These are the activations of a small neural network, seen along a few directions. Each row is one input.
Each table varies a few parts of the input and shows all the possible inputs, shuffled.
A made-up example of a description, with smaller parts first: one of 8 places around a ring, together with either a single point or (one of 2 separate values, together with one of 4 places along a line) or one of 11 places around a ring.
Shared parts are said once, and a part with two or three values counts as separate values.
In the rows, 128 means zero.

Other details of the inputs shift rows strongly along two fixed directions, in all tables alike. That doesn't count.

Table:
R1: [111 149 136 164 127 137 126 146 121  96  77]
R2: [107 148 117 174 140 131 127 149 116 110  69]
R3: [140 128 117 120 138 110 140 119 136 133 147]
R4: [138 106 150 110 116 134  95 138 115 209 155]
R5: [103 151 115 168 117 137 123 137 126  91  70]
R6: [174 127 214 120 110 147 139 147 129  86 138]
R7: [126 130 124 110 129 118 128 113 138 124 150]
R8: [115 122 125 108 127 124 128 113 137 118 148]
R9: [139 119 122 113 140 129 131 127 125 142 146]
R10: [174 132 217 122 116 147 135 151 127  91 139]
R11: [199 127 227 114 107 160 136 155 124  95 145]
R12: [158 126 129 118 131 111 141 118 138 132 159]
R13: [ 99 140 120 164 122 149 121 147 114 102  68]
R14: [151 125 138 114 139 114 141 122 135 128 155]
R15: [130 117 138 101 133 131 127 124 128 135 156]
R16: [145 124 146 111 143 117 139 124 132 131 156]
R17: [131 109 132 122 123 130  97 136 111 213 145]
R18: [149 129 131 112 128 116 135 112 139 129 159]
R19: [144 118 142 112 144 118 139 129 128 134 158]
R20: [114 115 130 106 132 131 128 122 131 130 148]
R21: [ 95 136 122 163 120 149 124 149 118  99  67]
R22: [123 133 140 155 109 159 126 153 115  96  76]
R23: [133 106 147  96 121 140 131 125 128 124 157]
R24: [125 157 105 181 124 127 130 139 127 106  71]
R25: [ 35 109  30 108 145 107 121  90 132 154 136]
R26: [ 73 109  44 113 159 105 129 104 129 168 144]
R27: [132 130 116 114 121 119 129 111 141 127 149]
R28: [199 132 214 119  96 145 139 141 137  83 146]
R29: [134 121 125 118 144 113 141 124 130 135 148]
R30: [135 119 128 114 144 126 131 127 125 139 148]
R31: [106 145 111 166 109 140 127 134 127  90  68]
R32: [194 133 221 117 101 146 140 143 136  80 146]
R33: [126 125 117 112 118 122 128 110 139 121 147]
R34: [139 110 132 126 127 128  99 139 112 215 143]
R35: [134 156 128 171 131 127 131 144 126 102  79]
R36: [114 146 138 162 129 144 123 151 120 103  77]
R37: [106 148 117 172 136 139 124 148 116 109  69]
R38: [ 86 107  74  76 144 103 126  85 144 156 185]
R39: [109 154 115 171 131 131 127 140 123 100  69]
R40: [114 115 124 105 121 127 131 113 137 116 147]
R41: [ 59 123  14 124 151  96 126  87 138 162 131]
R42: [133 119 123 110 135 132 129 123 124 140 147]
R43: [107 152 112 169 115 137 124 134 127  92  69]
R44: [147 127 111 124 129 110 141 116 138 135 150]
R45: [143 116 121 115 139 127 136 129 123 143 147]
R46: [129  94 145 106 105 140  99 136 114 204 153]
R47: [ 64 116  32 110 128 107 122  86 141 150 142]
R48: [117 122 134 107 136 124 128 123 131 130 150]
R49: [133 129 123 117 142 114 135 118 136 130 146]
R50: [142 118 132 104 107 128 134 112 141 117 157]
R51: [211 144 207 133 119 130 143 144 136  99 146]
R52: [116 157 110 176 126 130 128 135 126 101  70]
R53: [130 132 119 115 135 115 133 113 137 129 146]
R54: [133 132 132 185 119 141  99 168 100 186  69]
R55: [122 130 152 174 101 156  91 168 100 172  70]
R56: [ 75 106  41 111 156 108 128 104 124 169 143]
R57: [107 145 115 165 124 149 120 150 114 108  66]
R58: [123 123 131 112 141 121 131 122 128 133 150]
R59: [112 111 134 103 125 131 131 122 130 123 148]
R60: [131 121 127 116 147 122 132 126 129 139 148]
R61: [188 112 178  59 121 115 138 102 151 134 226]
R62: [111 157 112 170 121 134 124 135 128  97  69]
R63: [151 130 130 113 125 117 136 112 140 129 159]
R64: [123 125 126 113 141 118 134 118 131 133 147]
R65: [124 145 134 165 132 144 125 150 113 108  79]
R66: [157 127 132 118 133 113 143 118 138 130 157]
Each input here is: one of 6 places along a line, together with either a single point or one of 10 places along a line.
Q: The inputs of R59 and R48 match in every part but the place on the line of 6. If R40 is changed in the same way as R59 into R48, which row does it become?
A: R38
Q: A walk changes only the place on the line of 6. It starts at R44 and steps to R24. List the rest of the walk in order.
A: R63, R27, R47, R50
Q: Which other rows agree with R58 in the place on the line of 6? List them by row number.
A: R17, R18, R37, R39, R42, R52, R53, R63, R64, R65
Q: Which other rows does R43 become when the place on the line of 10 takes its other values? List them by row number.
A: R5, R8, R10, R11, R13, R20, R25, R33, R47
Q: Which other rows agree with R49 in the place on the line of 6? List them by row number.
A: R2, R9, R16, R24, R30, R34, R35, R41, R51, R60

Table:
R67: [ 58 118  55 143 127 130 113 125 118 149  89]
R68: [120 138 114 155 125 128 113 136 120 149  97]
R69: [181 135 192 133 118 129 122 144 128 143 143]
R70: [170 141 207 159 145 151 134 178 106 108  97]
R71: [137 111 103  71 141  96 135  87 148 159 210]
R72: [144 150 184 145 112 149 132 144 131  67  98]
R73: [ 97 161  83 186 131 115 125 131 127 114  65]
R74: [183 106 182  89 117 139 131 131 130 144 186]
R75: [163 153 164 171 114 149 139 155 125  73  79]
R76: [139 106 104  69 140 100 140  88 148 157 209]
R77: [ 72 137  97 174 115 146 110 146 111 117  50]
R78: [181 125 185 127 115 141 129 147 122 132 141]
R79: [100 123 134 120 115 143 112 130 124 128 121]
R80: [187 120 171  91 125 120 147 117 142 120 190]
R81: [ 62 106  27 110 142 106 113  95 128 195 142]
R82: [ 64 133  53 144 171 112 136 121 121 126  97]
R83: [112 101 110  67 133 112 136  88 146 137 199]
R84: [133 141 139 152 118 138 137 142 129  85  92]
Q: Describe the family of inputs behind these rows.
A: one of 2 separate values, together with either a single point or one of 8 places along a line
Q: The inputs of R81 and R76 match in every part but the choice among 2 separate values. If R77 is changed in the same way as R81 into R76, which row does it become?
A: R83

Table:
R85: [149 135 171 138 108 142 124 146 125 112 117]
R86: [101 116  97 109 124 123 117 114 131 149 143]
R87: [135 124 127 118 129 127 133 119 137 121 141]
R88: [131 129 132 126 135 122 121 128 125 145 138]
R89: [108 139 107 154 125 129 132 132 128 109  93]
R90: [108 112  95 117 135 117 121 120 127 161 143]
R91: [ 83 144  88 182 119 142 112 139 115 121  53]
R92: [121 127 121 120 121 124 133 117 137 113 138]
R93: [141 127 127 116 138 120 136 121 130 130 145]
R94: [110 115 141 105 147 141 135 130 118 119 140]
R95: [140 119 135 118 130 128 125 129 123 148 147]
R96: [137 121 131 117 131 126 125 127 123 149 141]
R97: [144 140 162 138 110 133 135 134 134  89 115]
R98: [136 115 137 115 124 131 124 127 130 141 144]
R99: [110 119 103 116 137 117 122 118 131 162 143]
R100: [101 112  99 115 125 123 119 114 134 152 144]
R101: [110 116 141 105 147 140 133 134 120 118 139]
R102: [173 143 199 154 116 142 131 158 125 112 106]
R103: [129 129 125 114 123 128 130 117 137 114 143]
R104: [103 140 104 156 122 129 128 129 129 106  92]
R105: [129 126 121 122 129 128 134 116 133 123 136]
R106: [161 143 159 142 130 132 137 146 128 106 113]
R107: [128 129 129 110 120 126 132 110 135 114 143]
R108: [123 124 132 116 116 131 120 124 129 133 137]
R109: [142 125 131 114 129 126 136 120 131 127 149]
R110: [142 133 139 140 129 124 138 135 127 114 125]
R111: [140 121 143 131 125 128 128 136 124 139 135]
R112: [104 123  88 114 132 120 126 106 138 132 142]
R113: [131 136 123 127 142 117 130 123 132 128 137]
R114: [130 119 130 121 124 134 123 124 126 142 136]
R115: [140 123 151 133 117 137 127 135 127 129 124]
R116: [ 96 139 106 151 116 137 116 130 118 124  85]
R117: [126 125 130 115 118 133 119 126 128 135 140]
R118: [111 116  96 112 137 117 121 118 126 161 143]
R119: [134 121 131 119 124 131 123 130 127 144 139]
R120: [ 36 150  26 196 142 125 106 128 110 144  35]
R121: [124 125 129 117 118 134 120 122 125 136 138]
R122: [137 127 135 126 126 128 135 125 134 116 132]
R123: [136 128 137 137 127 129 124 139 121 136 114]
R124: [ 96 117 125 115 147 137 132 135 118 118 123]
R125: [130 133 121 125 140 118 135 125 135 132 133]
R126: [187 136 211 144 106 149 132 161 122 106 120]
R127: [136 119 130 117 128 130 124 128 127 146 140]
R128: [ 87 112 117 112 149 132 134 130 121 124 131]
R129: [139 133 153 144 128 127 126 137 124 130 121]
R130: [117 110 101 105 134 123 123 112 127 162 153]
R131: [109 125 107 112 123 119 129 110 138 119 137]
R132: [142 124 143 125 121 135 124 134 122 138 135]
R133: [107 131  92 124 148 111 128 109 129 140 139]
R134: [123 120 133 115 116 129 122 123 131 134 138]
R135: [141 115 136 114 128 128 126 129 128 145 147]
R136: [140 124 125 118 134 125 136 118 131 127 143]
R137: [147 131 139 132 129 129 137 132 129 114 124]
R138: [123 132 119 119 123 129 130 114 133 115 136]
R139: [139 127 135 128 125 125 138 129 132 117 135]
R140: [144 126 142 129 127 131 124 139 123 139 133]
R141: [133 130 133 123 132 127 123 131 128 149 136]
R142: [139 135 130 122 139 122 133 127 135 130 139]
R143: [146 125 150 131 119 136 125 140 123 131 126]
R144: [140 127 126 121 136 122 135 122 129 129 147]
R145: [126 147 141 186 116 146 124 162 113 108  53]
R146: [137 126 143 124 118 136 120 132 129 132 133]
R147: [137 130 144 135 132 124 123 134 124 137 129]
R148: [169 156 183 179 115 147 139 164 119  77  73]
R149: [112 123 103 117 129 120 129 113 137 126 140]
R150: [134 124 123 119 129 123 135 124 133 125 142]
R151: [146 134 173 138 106 140 125 143 126 110 114]
R152: [140 141 142 140 133 124 137 134 131 116 120]
R153: [108 128 105 115 123 121 128 111 138 118 132]
R154: [134 127 121 120 130 125 133 124 133 125 139]
R155: [115 118 110 119 127 129 119 122 128 148 135]
R156: [148 136 139 136 132 128 134 136 127 116 126]
R157: [141 128 142 115 131 128 126 128 126 151 147]
R158: [113 132 104 130 145 110 129 118 131 132 130]
R159: [141 129 132 131 133 122 136 132 129 121 133]
R160: [139 136 130 123 138 122 134 124 132 131 139]
R161: [156 141 160 147 127 127 140 145 127 104 112]
R162: [123 127 120 118 123 125 131 117 137 114 137]
R163: [ 77 165  81 213 136 126 121 149 116  96  20]
R164: [109 122  95 113 132 121 128 103 136 131 146]
R165: [122 124 102 118 137 121 132 118 133 133 138]
R166: [142 123 146 129 126 126 128 136 124 138 131]
R167: [137 123 144 122 118 133 121 132 129 134 137]
R168: [139 124 125 118 138 117 136 124 134 129 142]
Q: The inputs of R152 and R125 match in every part but one. If R97 is changed in the same way as R152 into R125, which row does it become?
A: R131
Q: The inputs of R134 and R108 match in every part but one. If R86 is changed in the same way as R134 into R108, which row does it become?
A: R117
Q: The inputs of R87 and R105 match in every part but one. If R146 is changed in the same way as R87 into R105, which row does it become?
A: R91
Q: Describe the family of inputs behind these rows.
A: one of 4 places along a line, together with either a single point or (one of 2 separate values, together with one of 10 places along a line)
Q: Which other rows does R124 become when the place on the line of 4 takes its other values? List them by row number.
A: R94, R101, R128
Q: Which other rows does R92 become when the choice among 2 separate values takes its other values? List them by row number.
A: R85
